A small network was shown many inputs. Here are its activations along a few directions, one row for each input.
Each table varies a few parts of the input and shows all the possible inputs, shuffled.
A made-up example of a description, with smaller parts first: ring(8) and (point or ring(11) or (values(3) and line(6))).
Shared parts are said once, and a part with two or three values counts as separate values.

Other details of the inputs vary at random and push rows far along three fixed directions, the same in every table; ignore that.

A family of inputs:
x1: -.21; -.06; -.03; .20; .04; .29; .25; -.97; -.02; -.30; -.07; -.11
x2: -.20; .03; -.31; .06; -.26; -.09; .16; -.40; -.17; -.18; .03; -.35
x3: -.22; .02; -.24; -.01; -.23; -.12; .27; -.34; -.17; -.21; .05; -.37
x4: -.07; .18; -.04; -.18; -.09; -.11; -.20; .32; -.09; .14; .07; .12
x5: -.03; .06; -.07; .00; -.08; -.12; -.08; .04; -.04; .00; .02; -.01
x6: .16; -.04; .17; .22; .03; .26; .26; -.40; .13; -.28; .07; .00
x7: .14; -.21; .01; .18; .11; -.10; -.12; .43; .14; .27; -.03; .02
x8: .10; -.05; .47; .14; .33; .41; -.07; -.11; .21; .09; .06; .11
x9: .04; .37; .21; -.18; -.09; .18; .13; -.47; -.17; -.42; .06; .32
x10: .02; .13; .02; .03; -.09; .14; .02; -.09; .03; -.01; .07; .00
x11: .13; .34; .33; -.19; -.04; .36; -.02; -.10; .02; -.15; .12; .31
x12: .07; .44; .20; -.42; -.10; .22; .04; -.40; -.17; -.36; -.02; .50
x13: .11; -.34; -.15; .23; .11; .00; .00; .18; .25; .14; -.01; -.09
x14: -.17; -.21; -.35; .16; -.14; -.26; .07; .11; -.02; .17; .00; -.44
x15: .32; .06; .41; .05; .17; .36; -.05; .11; .20; -.05; .06; .35
x16: -.08; .25; -.03; -.35; -.10; -.36; -.32; .52; -.22; .26; -.07; .23
x17: -.36; .34; .06; -.42; -.04; -.08; -.13; -.16; -.42; .00; -.01; .06
x18: .24; -.08; .16; .16; .12; .15; -.13; .21; .17; .10; .02; .18
x19: .18; -.42; -.05; .55; .13; .14; .14; -.08; .32; .00; .06; -.26
x20: -.03; -.30; -.23; .13; -.01; -.09; .24; -.14; .09; -.08; -.05; -.28
x21: .23; -.12; .08; .07; .13; .18; -.11; .19; .24; .12; -.01; .22
x22: .11; -.08; .11; .00; .11; -.04; -.12; .42; .14; .15; .04; .03
x23: -.22; .01; -.26; -.03; -.19; -.16; .18; -.19; -.17; -.16; .03; -.36
x24: -.08; -.05; -.08; -.03; -.08; -.11; .07; .18; -.01; .10; .03; -.21
x25: -.13; .22; -.10; -.03; -.23; .04; .13; -.41; -.14; -.20; .09; -.07
x26: .12; -.36; -.15; .20; .12; -.06; -.04; .33; .26; .25; -.04; -.07
x27: -.21; -.06; -.41; .04; -.18; -.41; .09; -.14; -.28; -.06; -.12; -.31
x28: .31; .05; .30; .03; .13; .37; -.06; .03; .29; .06; .04; .45
x29: -.27; .36; -.23; -.42; -.26; -.35; -.21; .21; -.40; .05; -.01; .09
x30: .05; -.02; -.02; .18; -.05; .08; .04; -.20; .08; -.10; .05; -.09
x31: .05; .55; .30; -.35; -.14; .18; .03; -.36; -.20; -.32; .03; .39
x32: .18; .16; .27; .01; .05; .27; .09; -.23; .05; -.26; .07; .26
x33: .06; -.21; -.12; .37; -.01; .07; .18; -.32; .10; -.16; .03; -.23
x34: -.08; .05; -.05; -.14; -.06; -.11; -.05; .28; -.06; .07; .06; -.07
x35: -.23; .01; .07; -.31; .17; -.11; -.20; .19; -.17; .18; -.18; .19
x36: -.43; -.11; -.31; .04; -.01; -.36; .00; -.30; -.35; .02; -.14; -.34
x37: .09; .19; .14; -.31; .04; .07; -.07; .11; -.01; -.07; -.01; .41
x38: -.27; .16; .10; -.42; .16; -.33; -.36; .46; -.37; .27; -.16; .25
x39: .13; -.34; .00; .22; .14; -.11; .03; .40; .18; .20; -.04; -.16
x40: -.15; -.20; .00; .35; .14; .14; .09; -.49; .07; .00; .01; -.34
x41: -.26; -.21; -.14; .25; .07; .05; .05; -.33; -.02; .10; .04; -.44
x42: .07; .16; .19; -.12; -.04; .04; .01; .02; .00; -.04; .02; .13
x43: .13; -.32; -.07; .30; .12; -.09; -.06; .35; .19; .22; -.01; -.12
x44: -.14; .17; -.19; -.08; -.23; -.17; .02; -.29; -.23; -.17; -.04; -.12
x45: .00; .05; -.05; -.24; .01; -.09; -.04; .16; -.05; -.02; -.06; .18
x46: -.01; -.17; -.14; -.06; .01; -.15; .09; .14; .03; .07; -.09; -.07
x47: -.12; .38; -.07; -.34; -.20; -.25; -.16; .04; -.31; -.02; -.07; .18
x48: -.07; -.06; -.27; -.16; -.04; -.30; -.12; .30; -.09; .18; -.14; .02
x49: .25; .03; .34; .13; .10; .45; .07; .03; .30; .01; .14; .10
x50: .02; .06; -.03; -.25; .00; -.09; -.01; .15; -.06; .02; -.10; .17
x51: .02; -.22; -.06; .02; .08; -.26; -.13; .62; .09; .29; -.03; -.17
x52: .27; -.08; .25; .33; .10; .36; .04; -.12; .35; -.02; .12; .06
x53: -.01; -.08; -.07; .00; -.03; -.14; .00; .16; -.01; .02; -.04; -.20
x54: .21; -.12; .07; .08; .14; .17; -.11; .20; .25; .11; .01; .23
x55: .20; -.05; .22; .07; .13; .15; -.07; .27; .22; .07; .06; .08
x56: -.01; -.24; -.16; .23; .00; -.11; .23; -.13; .02; -.10; -.05; -.34
Each input here is: values(2) and line(4) and (point or ring(6)).
Changing only the line(4) part turns x5 into x19. The same change can be made to x30. Which row results?
> x33
Changing only the line(4) part turns x39 into x46. The same change can be made to x6. Which row results?
> x20
Which other rows agree with x24 in the line(4) part and the values(2) part? List them by row number.
> x3, x11, x17, x23, x34, x49
Change only the ring(6) part in x31. List by row number the other rows that result.
> x22, x42, x51, x53, x55
Change only the values(2) part in x1. List by row number the other rows that result.
> x35
Change only the line(4) part in x21. List by row number the other rows that result.
> x2, x18, x44
Which other rows agree with x10 in the line(4) part and the values(2) part? List them by row number.
> x2, x4, x14, x25, x29, x41
Change only the ring(6) part in x13. List by row number the other rows that result.
> x21, x26, x28, x48, x54

A family of inputs:
x57: .07; -.47; -.14; .59; .01; .19; .35; -.24; .37; .01; .10; -.64
x58: .10; -.12; .05; .19; .09; -.01; -.15; .37; .11; .18; .09; -.07
x59: .21; .15; .25; -.01; .02; .42; .07; -.23; .21; -.09; .06; .36
x60: .11; -.02; .01; .02; .07; -.01; -.17; .25; .06; .13; -.03; .23
x61: .20; .04; .31; -.15; .18; .18; -.14; .38; .19; .09; .04; .32
x62: -.19; -.15; -.46; -.13; -.09; -.59; -.21; .46; -.22; .26; -.20; -.19
x63: -.08; .17; -.02; -.11; -.09; -.08; .13; -.36; -.26; -.33; -.03; .04
x64: .08; -.09; .02; .28; -.02; .09; .04; -.10; .12; -.03; .05; -.21
x65: -.24; .15; -.24; -.03; -.27; -.06; .25; -.48; -.22; -.26; .06; -.31
x66: .15; .14; .24; .16; -.02; .24; .02; -.16; .11; -.07; .10; .11
x67: -.16; -.16; -.26; .02; -.08; -.17; .25; -.20; -.11; -.18; -.04; -.34
x68: .00; -.43; .32; .28; .51; .24; -.15; .24; .29; .37; -.04; -.08
x69: .08; .15; .17; -.07; -.04; .20; -.05; .07; .09; .02; .08; .08
x70: -.24; -.31; -.11; .28; .23; .10; .04; -.41; .04; .13; -.09; -.30
x71: -.12; -.30; -.26; .16; -.04; -.14; .29; -.16; .02; -.11; -.04; -.44
x72: .22; -.29; .02; .18; .15; .19; -.04; .26; .37; .21; .00; -.02
x73: -.05; .00; -.20; .08; -.14; -.08; .13; -.43; -.10; -.19; -.06; -.08
x74: -.21; .10; -.22; -.27; -.13; -.47; -.04; .09; -.35; -.07; -.16; -.09
x75: -.29; -.48; -.09; .40; .23; -.03; -.04; .01; .07; .34; -.01; -.59
x76: -.12; .39; -.09; -.51; -.20; -.16; -.12; -.02; -.29; -.04; -.07; .35
x77: -.07; .32; .07; -.29; -.16; .07; .21; -.48; -.22; -.35; -.01; .16
x78: .00; -.34; -.18; .35; .04; -.11; .25; -.20; .05; -.12; -.04; -.40
x79: -.07; .26; .01; -.08; -.15; -.08; -.04; -.11; -.20; -.09; .05; .05
x80: -.26; .37; -.20; -.35; -.29; -.44; -.09; -.04; -.47; -.05; -.04; -.02
x81: -.16; -.08; -.34; -.12; -.10; -.50; -.15; .38; -.20; .23; -.15; -.04
x82: .10; -.15; .04; .14; .11; -.13; -.25; .59; .16; .31; .05; -.08
x83: .15; .20; .19; -.14; .02; .31; -.03; -.08; .10; -.06; .06; .42
x84: -.07; .22; -.08; -.18; -.14; .12; .10; -.40; -.14; -.26; .03; .18
x85: .17; .36; .39; -.17; .01; .22; .02; -.25; -.05; -.24; .02; .48
x86: .08; .27; .21; -.46; .05; -.04; -.24; .46; -.10; .11; -.07; .41
x87: -.07; -.11; -.25; .07; -.05; -.20; -.02; -.05; -.05; -.03; -.05; -.11
x88: -.05; -.04; -.21; .12; -.08; -.05; .09; -.30; -.09; -.18; -.02; -.07
x89: -.27; .03; -.33; -.25; -.15; -.47; -.16; .47; -.23; .20; -.03; -.25
x90: .15; -.01; .20; -.20; .22; -.19; -.39; .87; .06; .33; -.06; .33
x91: .31; -.21; .23; .33; .17; .54; .13; -.23; .51; -.07; .14; .10
x92: .12; .04; .20; .11; .04; .34; .04; .00; .18; -.03; .18; .05
x93: .22; -.11; .21; .03; .20; -.02; -.13; .46; .15; .22; -.03; .18
x94: .14; .08; .23; -.02; .05; .27; .16; -.17; .12; -.15; .02; .16
x95: .08; .42; .30; -.23; -.13; .30; .02; -.26; -.05; -.16; .14; .31
Changing only one part turns x76 into x95. The same change can be made to x81. Which row results?
> x66
Describe the family of inputs behind these rows.
> values(3) and (point or (values(2) and ring(6)))
Which other rows agree with x90 in the values(3) part? List them by row number.
> x61, x63, x67, x68, x71, x74, x77, x78, x85, x86, x93, x94
Change only the ring(6) part in x66. List by row number the other rows that result.
> x58, x64, x79, x80, x82
